A small network was shown many inputs. Here are its activations along a few directions, one row for each input.
Each table varies a few parts of the input and shows all the possible inputs, shuffled.
A made-up example of a description, with smaller parts first: ring(5) and (point or ring(11) or (values(3) and line(6))).
Shared parts are said once, and a part with two or three values counts as separate values.
In the rows, zero is written as 128.

A family of inputs:
x1: [162  76 154  85  82 148 162 128  95 188 138]
x2: [ 98 118 135  84 114 170 120 109 104 157  50]
x3: [ 63 115 109 135 127 159 119 103  87 163  45]
x4: [114 163 174 116 148 132  84 159 199  94 226]
x5: [156 207 107 227 145 131 110 101 168 115 193]
x6: [141 148  99 118 194  65 188 111 217  97 151]
x7: [ 97 123  73 130 121 157 108  96  28 112  80]
x8: [129 132 112 165 134  44 118 151 140  52 211]
x9: [148 181 156 164 209 101 121 206 154  74 125]
x10: [189  51 126 113  38 134 124 118  98 167 112]
x11: [112  95 164  73  98 167 155 125 118 188  79]
- Describe the family of inputs behind these rows. => values(5) or line(6)

A family of inputs:
x12: [ 86 195 145 125 197 120 114 159 162  90 127]
x13: [178  81 138 121  57 111 138 122 135 156 201]
x14: [ 84 182 139 135 201 114 125 149 178  92 124]
x15: [197  83 140 135  66 120 155 138 134 166 199]
x16: [149 152  94 202 175  84  91 109 125  95 166]
x17: [104 189 152 133 208 117 104 157 164  88 119]
x18: [129 157  72 199 164  77 114 110 139 102 176]
x19: [112 179 141 128 219 107 110 147 169  89 114]
x20: [135 162 106 211 157  93  85 116 118  96 171]
x21: [118  83  68 142  64 149  98 106  27 131  57]
x22: [174  68 151 137  63 102 139 122 131 170 192]
x23: [133  94  62 144  70 132 155  72  40 121  54]
x24: [135 106 186  52 103 131 155 158 185 150 149]
x25: [ 82 111 115  70 111 171 117 144  74 123   8]
x26: [141 146  89 210 173  77 107 101 135  97 165]
x27: [110 175 133 130 222 102 125 144 177  90 115]
x28: [ 63 120 133  75 121 203 132 107  61 143  29]
x29: [127 157  86 203 161  92 105 115 132  96 178]
x30: [ 98 126 101  63 119 150 170 117  86 119  10]
x31: [182  76 141 125  53 120 147 105 145 152 202]
x32: [186  76 146 135  68 118 142 141 132 164 204]
x33: [104  94  82 140  79 182 113  74  11 150  80]
x34: [144 103 185  49 103 142 163 146 193 146 152]
x35: [124 157 102 211 156  95  95 116 125  93 178]
x36: [119 129  93 161  63 198 101  78  43 183  80]
x37: [ 83 147 145  99 114 220 118 111  99 171  29]
x38: [142 102 195  53 111 129 159 167 171 159 141]
x39: [160 106 186  64 118 142 172 178 186 158 147]
x40: [ 97 181 122 125 213 104 132 149 183  90 123]
x41: [145 103 193  63 112 138 162 178 181 161 150]
- Changing only one part turns x35 into x12. The same change can be made to x32. Which row results? => x41
- Describe the family of inputs behind these rows. => values(2) and (line(4) or line(5) or ring(6))
- Start at x31 and move only the line(5) part, one step at a time. The first step leads to x13. Which rows follow, in order? => x22, x32, x15

A family of inputs:
x42: [140 199 141 176 244  37  92 161 224  70 227]
x43: [125  98  76 109 100 111 152  87  93 125  95]
x44: [135 202 136 194 205  51 135 163 226  88 250]
x45: [146 201 145 185 233  71  91 145 235  67 214]
x46: [ 94 110 154  53  96 162 147 133 116 143  59]
x47: [127 109 119  76 103 147 158 127  97 141  50]
x48: [119  98 100 151  91 162 113  99  59 144 101]
x49: [121 121 133 123  81 183 112 116  66 166  66]
x50: [121 112  84 147  78 151 104  79  61 150 113]
x51: [141 180 134 197 241  25 104 188 210  64 232]
x52: [ 82 113 151  98  85 206 108 127  94 171  74]
x53: [146 207 134 183 221  58 112 144 234  84 234]
x54: [103 113 149 106  88 204 114 126  72 162  81]
x55: [115  89 137  76 104 166 155 145 108 130  56]
x56: [196  39 184  80  33 132 170 142 159 193 213]
x57: [131  95  95 104 117 124 157  96  92 128  86]
x58: [135 107 110  96 108 139 163 112  96 133  71]
x59: [127 109 122 149  77 173 115 116  61 145  83]
- Describe the family of inputs behind these rows. => point or line(5) or (values(2) and line(6))
- Change only the values(2) part in x55. List by row number the other rows that result. => x54
- Change only the values(2) part in x47. List by row number the other rows that result. => x49

A family of inputs:
x60: [106 102 120 104  93 177 129 120  74 149  79]
x61: [128 105 111  96  82 154 131 107  88 148  64]
x62: [135 153 124 163 180  78 124 133 171  94 166]
x63: [123  98 100 109  82 159 129 113  69 152  80]
x64: [163 118 174 145 144  86 147 164 197 127 223]
x65: [140  59 149  72  55 159 163 133 104 171 121]
x66: [106 105 129  95  95 172 124 121  80 136  71]
x67: [141 167 137 153 185  89 125 134 172  90 162]
x68: [116 177 146 156 182  99 120 135 178  98 160]
x69: [120 176 129 163 189 104 120 136 173 115 167]
x70: [130 159 124 168 170  95 106 137 163 112 177]
x71: [141 165 122 172 160  87 124 128 167 102 177]
x72: [127 109 117  87  95 165 134 117  83 140  63]
x73: [116 100 110 108  81 169 116 114  73 158  83]
- Describe the family of inputs behind these rows. => values(2) and (point or ring(6))
- Changing only the values(2) part turns x61 into x62. The same change can be made to x66. Which row results? => x68
- Change only the values(2) part in x69. List by row number the other rows that result. => x60

A family of inputs:
x74: [184  56 192  93  93  82 144 163 174 148 226]
x75: [120  83  94 102  58 173 155  82  49 154  52]
x76: [ 94  84  96 113  48 175 109  97  43 158  69]
x77: [165  89 170  87  85 108 189 175 203 178 202]
x78: [192 110 194 109  83 136 136 136 205 165 218]
x79: [100 112 127  81  83 193 124 129  48 147  40]
x80: [ 90 103 131  94  80 201  98 134  52 150  45]
x81: [151 195 116 224 217  62  94 143 170  94 196]
x82: [ 91 213 132 179 233  74 109 123 199  89 194]
x83: [125  98 122  74  99 201 145 112  76 158  24]
x84: [102 202 131 157 229  49 116 139 214  64 188]
x85: [112 103 128  80  90 200 144 124  62 146  32]
x86: [136 180 120 170 222  42 117 162 209  44 190]
x87: [116 205 125 212 229  89  97 132 180 100 199]
x88: [105  85  92 102  52 175 137  98  40 151  65]
x89: [162 184 117 205 209  34 105 152 187  63 190]
x90: [131  75  90  94  65 180 158  75  64 166  47]
- Describe the family of inputs behind these rows. => values(3) or ring(6) or (values(2) and line(4))
- Start at x90 and move only the line(4) part, one step at a time. The first step leads to x75. Which rows follow, in order? => x88, x76

A family of inputs:
x91: [140  81 134  83  72 168 157 125 106 172  95]
x92: [ 89 111 103 107  96 170 121 105  64 132  57]
x93: [172 129 144 162 144  83 127 148 177 129 225]
x94: [153  66 126 103  47 164 151 101  96 169 114]
x95: [108 121 122  84 101 179 136 106  82 151  51]
x96: [111  96 150  70  84 173 146 136  99 155  72]
x97: [114 171 121 170 190  80 108 132 158  84 156]
x98: [118 174 136 148 198  94 124 151 171  95 163]
x99: [ 99 119  86 142  90 175 109  99  52 141  69]
x100: [168 141 148 139 162  87 129 149 198 121 197]
x101: [139 159 162 128 173  84 128 163 191 106 172]
x102: [126 168 104 199 180  80 100 121 141  81 165]
- Describe the family of inputs behind these rows. => values(2) and line(6)
- Changing only the line(6) part turns x93 into x102. The same change can be made to x94. Which row results? => x99
- Change only the values(2) part in x101. List by row number the other rows that result. => x96
- Change only the values(2) part in x91. List by row number the other rows that result. => x100

A family of inputs:
x103: [117 112 132  98 153  69 139 160 186  83 155]
x104: [164  63 132 107  62 145 135 115  93 126  45]
x105: [ 89  93 156  84  90 190 152 120  90 177 100]
x106: [105  79  83  93  76 155 180 111  74 169 121]
x107: [121 121 118 123  63 207 114 116  88 175  95]
x108: [169  70 125  65  82 154 147 114  75 115  70]
x109: [153 102 155  91  85 203 103 121  88 140  63]
x110: [148 150 148 170 166 108  65 147 120 131 175]
x111: [125 141 118 166 113  56 104 114 117  97 208]
x112: [117 163 136 156 176 135 120  95 205 137 168]
x113: [176 146 124 196 139  59 116 160 111 117 161]
x114: [108  76  91 128  55 147 161 115  87 173  97]
x115: [105 154 148  82 169 127 106 167 184  99 172]
x116: [189 162 120 176 176  81 179 115 175 132 134]
x117: [117 179 134 143 158 152 136  87 188 117 201]
x118: [136 110 130 118  68 203  95 123  91 159  76]
x119: [147 131 126  96 176  54 139 177 170 104 135]
x120: [139 153 190 123 162 116 142 206 177 117 132]
x121: [162  85  86 110  49 166 126 113  85 132  77]
x122: [ 23 209  70 164 201 168  89 101  57  67  11]
x123: [117 147 169 111 176 113 118 192 186 118 138]
x124: [109 164 153 158 123 103  70 120 125 120 211]
x125: [141 103 163  71  97 194 115 128  84 143  70]
x126: [ 90 173 168  81 141 102 117 160 178 103 178]
x127: [102 118 143 100 129  62 147 156 181  81 171]
x128: [160 182 155 184 170 146 159 133 191 143 144]
x129: [163 127 108 175 155  59  91 142 115 114 169]
x130: [ 79  98 142 100  79 193 160 118  87 195 114]
x131: [105 135 152 185 147 110  63 137 141 125 188]
x132: [145 148  93 143 179  72 134  79 192 127 160]
x133: [133  81  95 138  40 150 146 111  92 161  76]
x134: [130  51 139  80  88 138 161 111  87 140  71]
x135: [119 102 167  58 103 178 129 112  82 164  80]
x136: [100 114 119 111  78 204 135 115  80 186 115]
x137: [150 150 175 209 146 115  95 171 125 133 163]
x138: [138 119 106 166 145  54  76 122 126 109 185]
x139: [135 157  98 145 147  99 166  74 179 100 194]
x140: [155 173 125 153 197 156 132 113 186 133 165]
x141: [173 150  96 154 190  85 150 105 182 126 147]
x142: [154 130 149 129 151  67 168 200 173  99 126]
x143: [111  66 116  83  75 147 184 109  84 154  97]
x144: [ 52 191  20 152 203 135 111  91  38  37  19]
- Describe the family of inputs behind these rows. => values(2) and (point or ring(8) or (values(3) and line(4)))
- Changing only the values(2) part turns x138 into x131. The same change can be made to x139. Which row results? => x117
- Changing only the values(2) part turns x112 into x132. The same change can be made to x125. Which row results? => x108
- Change only the line(4) part in x103. List by row number the other rows that result. => x119, x127, x142
- Change only the values(3) part in x126. List by row number the other rows that result. => x117, x124
